These are the activations of a small neural network, seen along a few directions. Each row is one input.
Each table varies a few parts of the input and shows all the possible inputs, shuffled.
A made-up example of a description, with smaller parts first: one of 2 separate values, together with either a single point or one of 11 places around a ring or (one of 6 places along a line, together with one of 8 places around a ring).
Shared parts are said once, and a part with two or three values counts as separate values.
In the rows, zero is written as 128.

Other details of the inputs vary at random and push rows far along three fixed directions, the same in every table; ignore that.

A family of inputs:
r1: [124 139 105  92 142  94 149 168 202 146 148]
r2: [ 89 212 147 152  97 132  46  27  84 210 149]
r3: [114 135 200 179  65 153  67 214  67  23 121]
r4: [163  18 196 181 110 208 166  71  41  91  70]
r5: [144  32 116  95 194 141 204  55 142 191  83]
r6: [153 116 183 161 106 142  62 197  89  42 111]
r7: [118 151 112 106 120 125 156 164 191 121 148]
r8: [169 138 112 119 122 112 148 144 197 124 166]
r9: [ 88 213 109 124 145 144  36  44  93 189 123]
r10: [ 32 233 114 136 113 124  44  57  69 201 133]
r11: [115 157  92 111 114 123 164 170 190 105 151]
r12: [118  27 102 112 193  94 233  74  99 184  86]
r13: [168 150 100 122 119 117 141 142 183 103 167]
r14: [164 163  96 126  83  75 184 223 141 128 197]
r15: [120  31 118 100 192 128 215  72 123 189  83]
r16: [ 78 204 125 120 152 123  29  57  95 208 123]
r17: [149 132  97 103 150  73 143 183 172 105 150]
r18: [170  22 187 157 149 218 110  92  48  76  46]
r19: [132 127 113 103 139  66 155 184 185 137 150]
r20: [137 148  92  95 150 105 128 168 184 111 147]
r21: [143 139 173 195  33 189 108 182  94   6 138]
Description of these inputs: either a single point or (one of 4 places along a line, together with one of 5 places along a line).
- A walk changes only the place on the line of 4. It starts at r2 and steps to r5. List the rest of the walk in order. => r1, r19

A family of inputs:
r22: [155 117 141 128 137 154 104 109 150 103 111]
r23: [ 77 170 120 106 158  93  71  99 130 177 128]
r24: [161 112 100  87 165 112 170 146 230 132 148]
r25: [132  79 110 132 128 141 205  68 113 176 115]
r26: [141  87 123  98 187 109 137  96 130 180 111]
r27: [156 133 126 126 101 148 145 200 201  83 141]
r28: [ 98 124 152 126 121 135  88 148  99 119 109]
r29: [151  59 146 165 116 171 168 102  83 102 112]
r30: [ 64 208 104 117 119 112 125 101 158 173 154]
r31: [173  98 136 119 126 153 146 181 190  75 135]
r32: [107 110 144 149 113 162 123 105 101  92 101]
r33: [101 117 116  96 159 138 133  80 151 170 119]
r34: [177  91 145 118 137 120 140 211 168  73 128]
r35: [148  81  78 124 184 165 116 129  47  74  81]
r36: [117 141 104 120 137  75 139 100 111 179 147]
r37: [131 134 147 159 109 116 105 136  74 113 128]
r38: [122  75 153 131 139 173 113 103 116  91  90]
r39: [125 107 141 114 112 126 148 218 162  79 126]
r40: [101  97 118 101 148 146 163  74 144 172 102]
r41: [131 108 153 157 101 132 125 128  53 128 125]
r42: [ 82 143 108 112 162  89 148 113 126 181 131]
r43: [124 121 119 117  98 136 192 203 193  63 146]
r44: [139  94 126 100 175 114 144  98 124 188 107]
r45: [ 85 143 105 108 162  82 141 109 126 172 127]
r46: [132 205 100 117 116 101 105  85 164 178 176]
r47: [ 76 189 147 144  99 116  83 161  96 112 131]
r48: [108 173 118 124  73 128 159 204 191  70 155]
r49: [146 132 112 121 134 135 150  65 127 194 146]
r50: [162 108 163 144 125 134 101 121  67 120 125]
r51: [ 98 129 101  86 151 123 161  93 180 175 122]
r52: [122  68 125 104 193 105 154  95 130 159  86]
r53: [160  81 125 108 186 135 156  67 157 157  91]
r54: [179 124 129 139  81 150 158 177 165  85 159]
r55: [161  64 157 140 143 188 136 103 111 112  87]
r56: [156 142 101  94 171  74 133 183 212 137 155]
r57: [110 194 132 159  61 138  92 123 107 117 158]
r58: [104 182 105 140 106 115 106  75 120 173 160]
r59: [188  98 100 106 159  71 179 164 188 129 151]
r60: [ 86 130  97 102 155  88 182 121 138 187 122]
r61: [ 86 137 147 151 108 138 122 149  78 123 111]
r62: [ 99 188 110 147 114 117 101  73 115 175 154]
r63: [148 175 151 163  97 154  59  94 100 112 147]
r64: [142 180 155 157  83 164  68  98  91 120 146]
r65: [130 123 102 100 162  99 143 117 155 195 126]
r66: [146 189 148 150 104 101  49 138  99 112 150]
r67: [132 186 143 149  82 120  73 153  91 132 157]
r68: [133  44 161 132 164 148 136 129  93 103  78]
r69: [141  71 116 124 156 101 188  98 101 174 117]
r70: [163 116 147 142 119 126 117 144  91 128 140]
r71: [130  99 131 130 111 147 178 182 167  59 133]
r72: [129 115 138 142  97 119 145 143  78 128 135]
r73: [125 120 134 112 121 110 132 227 177  72 135]
r74: [106 178 148 170  62 163  93 107  77 122 143]
r75: [165  61  79 129 169 206 153  97  76  55  68]
r76: [125  66 151 154 137 169 156 109  98  88  84]
r77: [128 165 167 141 133 133  29 129  96 113 116]
r78: [109 180  89  89 125  92 156 175 252 128 162]
r79: [101 112 157 152 137 133 109 132  73 103  97]
r80: [163 161 141 138  87 113 111 211 139  88 172]
r81: [134 209 100 131 124  99  95  78 159 176 168]
r82: [115 107 153 136 127 164  88 104 117  94  96]
r83: [101 187 138 163  69 117  95 154  82 135 153]
- What is each input in this table made of? => one of 2 separate values, together with either a single point or (one of 5 places around a ring, together with one of 6 places along a line)
- The inputs of r82 and r52 match in every part but the choice among 2 separate values. If r57 is changed in the same way as r82 into r52, which row does it become? => r41
- The inputs of r32 and r45 match in every part but the choice among 2 separate values. If r48 is changed in the same way as r32 into r45, which row does it become? => r61
- Which other rows does r79 become when the place on the ring of 5 takes its other values? List them by row number. => r37, r52, r56, r66
- Which other rows does r40 become when the place on the line of 6 takes its other values? List them by row number. => r33, r38, r51, r78, r82
- Which other rows does r30 become when the choice among 2 separate values takes its other values? List them by row number. => r47
- Which other rows does r55 become when the choice among 2 separate values takes its other values? List them by row number. => r44

A family of inputs:
r84: [ 91 181 174 182  69 135  55  97  48 133 136]
r85: [168  21 166 126 164 159 153 112 116 125  81]
r86: [171  84 113  92 168 127 185 122 205 156 126]
r87: [117 155 119 121  96  74 159 200 159  99 165]
r88: [146 114 182 170  76 156 108 170  87  87 123]
r89: [109  91 168 155 154 136  91  34  63 168  85]
r90: [146 115 175 178  68 164 117 138  87  60 129]
r91: [142 168  98 113  94 137 153 185 179 106 165]
r92: [171  44 151 139 132 161 196 106 110 125 112]
r93: [112 138 129 132 121 141  97 175 137  58 118]
r94: [146 104  68  86 174  96 212 127 226 129 141]
r95: [105 131 115 102 143 109 138  96 100 215 123]
r96: [158  95 186 159  77 166 111 165  83  86 115]
r97: [167  69 130 108 160 139 173 116 178 136 119]
r98: [ 74 198 145 147  92 105  70 124  74 151 149]
r99: [132 175  93 131  89 115 162 177 180  87 163]
r100: [ 86 148  74 114 146  91 167  81 126 186 126]
r101: [100 226  93 102 131 126  71 117 177 161 154]
r102: [ 97 218 123 116 123  90  63 133 176 181 166]
r103: [156  58 114 131 134 145 210 114 125  98 106]
r104: [ 80 223 119 125 101  89  91 149 122 180 168]
r105: [140 111 174 166  73 140 115 161  94  75 130]
r106: [ 73 197 158 138 123 114  32 116  87 142 125]
r107: [163  50 125 134 134 171 199 115 109 110  96]
r108: [105 150  81 105 177 113 140  51 162 189 121]
r109: [162 120 170 150  76 177 119 158 108  85 133]
r110: [146 153 139 133 107 128 111 160 182  82 153]
r111: [166  51 150 153 121 151 194 107 109 106 111]
r112: [122 101 163 151 120 186  78 162  84  47  84]
r113: [121 158  96  91 135 120 119 204 199  95 150]
r114: [ 97 135 107  82 191  95 121  86 143 224 120]
r115: [ 91  97 123 133 168 144 109  50  73 155  73]
r116: [164 130  88 134 176 107 105  41  28 210 136]
r117: [137 164  97 104 131 128 132 180 212  87 161]
r118: [ 70 178 139 165  87 153  60 102  41 121 123]
r119: [145 126 177 165  94 163  85 140 119  57 124]
r120: [141  94  71  85 156 108 226 166 186 155 136]
r121: [145  45 128 132 145 161 198 134  89 110  87]
r122: [106 121 132 121 165 105 109  55 124 199 118]
r123: [124 157 121  97 137  87 125 211 198 104 151]
r124: [114 156 118 105 131  77 129 200 193  94 154]
r125: [171 127  85 105 218  88  89  38  79 203 119]
- What is each input in this table made of? => one of 2 separate values, together with either a single point or (one of 4 places along a line, together with one of 5 places around a ring)
- The inputs of r88 and r102 match in every part but the choice among 2 separate values. If r98 is changed in the same way as r88 into r102, which row does it become? => r106
- Which other rows does r109 become when the choice among 2 separate values takes its other values? List them by row number. => r86

A family of inputs:
r126: [139 146 107 111 136 114 127 142 171 126 143]
r127: [ 84 161 144 141 112 119  86 115  99 152 128]
r128: [107 167 143 148 113 120  76 116  86 152 135]
r129: [109 176 126 144 107 121  90 103  81 149 140]
r130: [129 120 169 154  96 149  96 161  82  92 116]
r131: [138 153  98 119 129 113 136 137 155 124 149]
r132: [138 147 122 112 136 104 120 146 165 136 149]
r133: [144  87  93  92 179 118 186 110 178 165 117]
r134: [143 101 149 124 121 131 139 189 168  68 126]
r135: [121  69 146 140 133 149 166 117  88 110  88]
r136: [141 150 114 124 121  91 132 155 144 140 152]
r137: [157 111 125 131 115 139 150 183 151  60 133]
r138: [144  72 141 147 138 146 159 116  79 117 102]
r139: [118 153 102 110 130 123 138 144 162 128 145]
r140: [120 120 158 144 106 168  86 142 111  74 107]
r141: [128 167 144 135 123 125  69 103 104 145 134]
r142: [121 100 131 111 168 128 132  75 119 186 108]
r143: [111 158 108 114 116 107 145 154 147 138 151]
r144: [144 150 105 118 134 113 121 139 164 126 148]
r145: [125  67 140 137 147 163 161 110 105  99  84]
r146: [128 113 122 131 128 145 174  32 129 202 133]
- What is each input in this table made of? => either a single point or (one of 4 places along a line, together with one of 5 places around a ring)
- A walk changes only the place on the line of 4. It starts at r129 and steps to r138. List the rest of the walk in order. => r143, r135
- Which other rows does r145 become when the place on the line of 4 takes its other values? List them by row number. => r131, r137, r139
